These are the activations of a small neural network, seen along a few directions. Each row is one input.
In each table, some parts of the input vary, and every possible input appears once, in random order.
A made-up example of a description, with smaller parts first: line(4) and (point or ring(9) or (values(3) and ring(5))).
Shared parts are said once, and a part with two or three values counts as separate values.
(in the rows, 128 means zero)

Other details of the inputs vary at random and push rows far along two fixed directions, the same in every table; ignore that.

A family of inputs:
R1: [121  85 118 196 114 141 137 145 131  92 131 159]
R2: [137 172 118 119 186 127 119 198 119  88 182 132]
R3: [172 166 109  23 138 154 120 144 133 183 188 143]
R4: [153 173 127  51  95  71 127  84 134 187  58  38]
R5: [127 125 139  97 135 145 122 157 133 123 189 158]
R6: [148 114  97 126  88 144 140  90 122 163  80 120]
R7: [139 140 136 101 179 144 114 191 150  89 237 157]
R8: [ 70 104 160 220 124 127 105 110 142  81 104 127]
R9: [172 194 116  75 121 107 100  81 131 167 130  95]
R10: [ 69  97 155 192 125 133 155 109  98  87  80 120]
R11: [163 139 107  46 101 104 149  81 125 219  67 101]
R12: [129 124 118 147  82 116 139  76 129 125  70  82]
R13: [102  86 132 195 134 160 118 117 127 129 133 178]
R14: [ 37  79 175 178  99 135 124 103 138  79  90 101]
R15: [176 193  93  75 103 103 111 116 142 145 110  65]
R16: [ 96  63 154 179 115 112 154 125 128 122  89 145]
R17: [170 134 125 119 197 110 133 211 155 106 212 157]
R18: [162 152 112 113 191 143 128 212 107 101 212 188]
R19: [123 128 123 107 112 147 151  96  89 164  70 129]
R20: [ 95  93 145 203 122 139 116 114 125 110 130 167]
Each input here is: line(4) and values(5).
Q: The inputs of R8 and R14 match in every part but the values(5) part. If R20 is changed in the same way as R8 into R14, which row does it become?
A: R5
Q: Change only the values(5) part in R10. List by row number the other rows that result.
A: R7, R9, R12, R17
Q: A walk changes only the line(4) part. It starts at R6 and steps to R1. List the rest of the walk in order.
A: R12, R15

A family of inputs:
R21: [ 90  57 146 189  86 134 161  79 106 136  63 151]
R22: [138 137 124 169 159 133 103 163 144 106 178 156]
R23: [ 74  93 155 195 111 112 148 103 113 110  51 105]
R24: [126 113 130 146 123 113 129 142 151 116 128 114]
R25: [165 179 122  39 119 108 118 107 117 164 144 103]
R26: [171 199 113  34 133  97 122 119 115 176 112  87]
R27: [188 208  97  38 116  83 127  89 116 190  73  55]
R28: [145 106 100 139 129 162 145 149 115 133 140 172]
R29: [145 156 113  84 134 147 118 146 120 126 161 126]
R30: [164 163 118 103 132 104 122 136 127 131 152 118]
R31: [ 62  61 163 178 104 131 139 112 141 103  95 121]
R32: [ 89  93 141 223 114 130 121  96 137  99  86 127]
R33: [138 160 130  90 144 144 102 125 134 148 171 139]
R34: [196 203  98  40  95  83 123  72 120 182  93  62]
R35: [116  52 128 189 147 150 149 175 148 110 156 191]
R36: [193 189  94  34  93  86 121  85 146 190  89  50]
R37: [125 136 140 112 190 142 129 192 127 108 194 162]
R38: [ 71  69 157 187 103 123 139 116 145  98  89 120]
R39: [ 93  76 136 183  80 143 140  55 114 165  48 143]
R40: [ 77 100 154 187  98 131 118  80 128 119  78 123]
R41: [144 143 110 139 138 141 123 162 127 101 156 132]
R42: [ 58  80 167 181 127 130 145 117 111 103  81 127]
R43: [135 141 116 127 138 145 122 160 126 100 158 140]
R44: [137 117 131 118 196 150 118 227 166  88 252 183]
R45: [106 134 133  98  94 151 133  90 110 138  97 102]
R46: [191 195  82  63 116 121 120 118 124 151 123  85]
R47: [ 65  96 161 170  83 134 119  54 119 136  59 108]
R48: [155 138 126 139 193 131 116 218 142  75 242 189]
R49: [169 115 107 143 219 151 139 241 130 113 227 222]
R50: [115 129 147 105 124 130 131 114 120 127 143 130]
Q: What is each input in this table made of?
A: values(5) and (point or line(5))
Q: Change only the line(5) part in R48. List by row number the other rows that result.
A: R25, R30, R34, R50
Q: Change only the line(5) part in R46. List by row number the other rows that result.
A: R29, R41, R43, R45
Q: Change only the values(5) part in R35. List by row number the other rows that result.
A: R21, R28, R39, R49
Q: Which other rows agree with R32 in the values(5) part? List them by row number.
A: R22, R33, R39, R40, R47

A family of inputs:
R51: [113 131 139  89  88 119 143  91 111 153  84 121]
R52: [125 110 138 136 128 138 125 131 146 109 151 121]
R53: [107 124 131 138 110 114 119 113 141 135  96  94]
R54: [190 160  89 117 177 139 121 194 148  94 201 159]
R55: [111  93 152 169 134 127 119 156 139  94 164 153]
R56: [149 139 113 106 124 126 119  88 116 167 109 130]
R57: [194 204  93  28 155 110 116 165 131 160 143 105]
R58: [138 147 122  68 117 139 143 112 126 146 124 120]
R59: [142 209 125  81 132 128 102  88  93 151 126  97]
R60: [116 122 136 102 107 131 135 109 113 158  81  99]
R61: [124 101 113 184 141 144 141 153 135  87 152 147]
R62: [154 146 122 136 195 116 112 189 153 106 214 158]
R63: [176 162 125  88 180 121 105 167 147 141 207 144]
R64: [164 151 124 113 163 116 114 197 148 116 226 154]
R65: [ 96 151 146 154 113 139 111 114  92  95 127 125]
R66: [185 189  96  24 142 119  89 141 145 177 172 108]
R67: [119 129 120 120  91 142 126  91 128 163  80 125]
R68: [ 98 118 137 114 113 142 137 119 124 143  94 130]
R69: [126 114 134 112 124 141 146 125 119 125 123 116]
R70: [206 193  91  80 172 112 113 155 134 149 166 140]
R71: [139 139 124 122 127 135 128 101 128 156 118 149]
R72: [134 126 121 150 103 111 131 112 120 119  87 126]
R73: [105 108 141 162 113 105 126 126 134 106 122 120]
R74: [ 99 108 151 145 104 123 124 115 140 116 126 144]
R75: [196 196 102  34 134 114 118 138 148 166 184  90]
R76: [122 119 121 107 148 142 122 156 123 131 142 143]
R77: [126 114 119 163 111 116 134 125 118 119 115 134]
R78: [133 134 117 103 124 122 149 123 120 127 114  99]
R79: [149 139 114 108 108 137 119 113 123 167 104 112]
R80: [117 115 124 158 103 137 134 117 125 149  96 117]
R81: [102 114 139 135 114 131 145 129 119 144  94 108]
R82: [114 122 141 117 114 113 115  73 130 154  95 108]
R83: [106  97 145 166 143 142 113 161 148 106 154 141]
R84: [120 107 113 183 144 141 126 166 135 107 140 149]
R85: [129 126 119  82 116 135 138 103 116 140 112 110]
R86: [114 113 131 114 101 129 122  85 137 130 108 101]
R87: [107 109 146 168 117 106 124 130 140  90 110 128]
R88: [ 95 113 142 140 115 139 117 123 150 128 120 134]
R89: [101  98 143 160 136 150 129 144 157  87 165 157]
R90: [100  99 139 160 123 114 148 140 112 103 112 131]
R91: [116 119 134 117 106 130 158 107 117 138  99  96]
R92: [131 125 132 135 145 113 137 165 121  94 133 144]
R93: [122 126 142 159 155 111 120 135 147 103 130 135]
R94: [141 115 114 138 130 134 118 142 121 121 155 165]
R95: [144 144 122 115 130 117 122 128 151 106 131 106]
R96: [154 151 119 116 119 117 135  97 119 176 109 112]
R97: [105 114 149 143 128 120 153 110 112 145  97 117]
R98: [ 99  94 150 166 125 125 152 152 114 108 131 143]
R99: [132 131 109 105  93 134 116  84 118 171  78 108]
R100: [105  96 135 181 143 132 132 153 151  75 158 133]
R101: [107  92 129 175 120 161 142 126 138 100 133 164]
R102: [138 150 125  96 135 104 141 108 112 158  99 101]
R103: [154 130 114 113 110 142 133 108 125 143 123 115]
R104: [ 96 165 136 132 106 148 105  97  98 125  95  96]
R105: [125 122 128  95 118 120 131 121 108 137 121 132]
R106: [104 104 143 134  99 115 116  98 128 126 111 123]
R107: [ 97  96 144 144 143 132 138 114 112 126 111 145]
R108: [139 133 115 121  87 131 146  85 122 156  93  93]
R109: [132 135 124 109  79 124 131  80 118 160  87 129]
R110: [141 114 126 146 119 132 126 136 119 126 140 150]
R111: [100 107 153 164 153 135 122 137 151 108 157 168]
R112: [135 130 137  91 108 116 137 117 106 149 109 114]
R113: [121 117 147 164 161 123 126 155 146 116 172 146]
R114: [122 134 120 113 130 121 136 140 121 138 106 107]
R115: [ 97 138 139 173 145 167 117 143 110  64 165 138]
R116: [106 117 137 159 125 120 116 133 150 105 100 115]
R117: [114  90 142 191 141 142 133 125 123 119 126 159]
R118: [108 114 139 156 131 130 122 151 148 123 143 123]
R119: [108 106 152 136 130 126 144 105 110 141  95 122]
R120: [200 191  82  75 158 124 105 173 141 146 161 131]
R121: [118 101 126 200 159 131 135 148 128 103 143 162]
R122: [117 139 141  90 115 123 142  82 115 166  84 121]
R123: [140 120 123 157 125 128 134 152 124 124 155 151]
R124: [118 121 130 128 120 124 150 116 123 105  85 105]
R125: [170 131  94 121 174 158 117 185 141 103 219 178]
R126: [127 129 136 139 161 116 140 143 123 111 115 137]
Q: The inputs of R124 and R92 match in every part but one. If R54 is changed in the same way as R124 into R92, which row does it become?
A: R72
Q: What is each input in this table made of?
A: values(4) and (point or (values(3) and line(6)))
Q: Change only the values(4) part in R73. List by row number the other rows that result.
A: R53, R62, R100
Q: Change only the line(6) part in R106. List by row number the other rows that result.
A: R55, R64, R73, R74, R87
Q: Change only the values(4) part in R116. List by row number the other rows that result.
A: R87, R93, R95
Q: A walk changes only the line(6) part. It starts at R109 and steps to R94. List the rest of the walk in order.
A: R110, R123, R77, R72
Q: Change only the values(3) part in R99. List by row number the other rows that result.
A: R66, R76
Q: Change only the values(3) part in R100. List by row number the other rows that result.
A: R61, R78
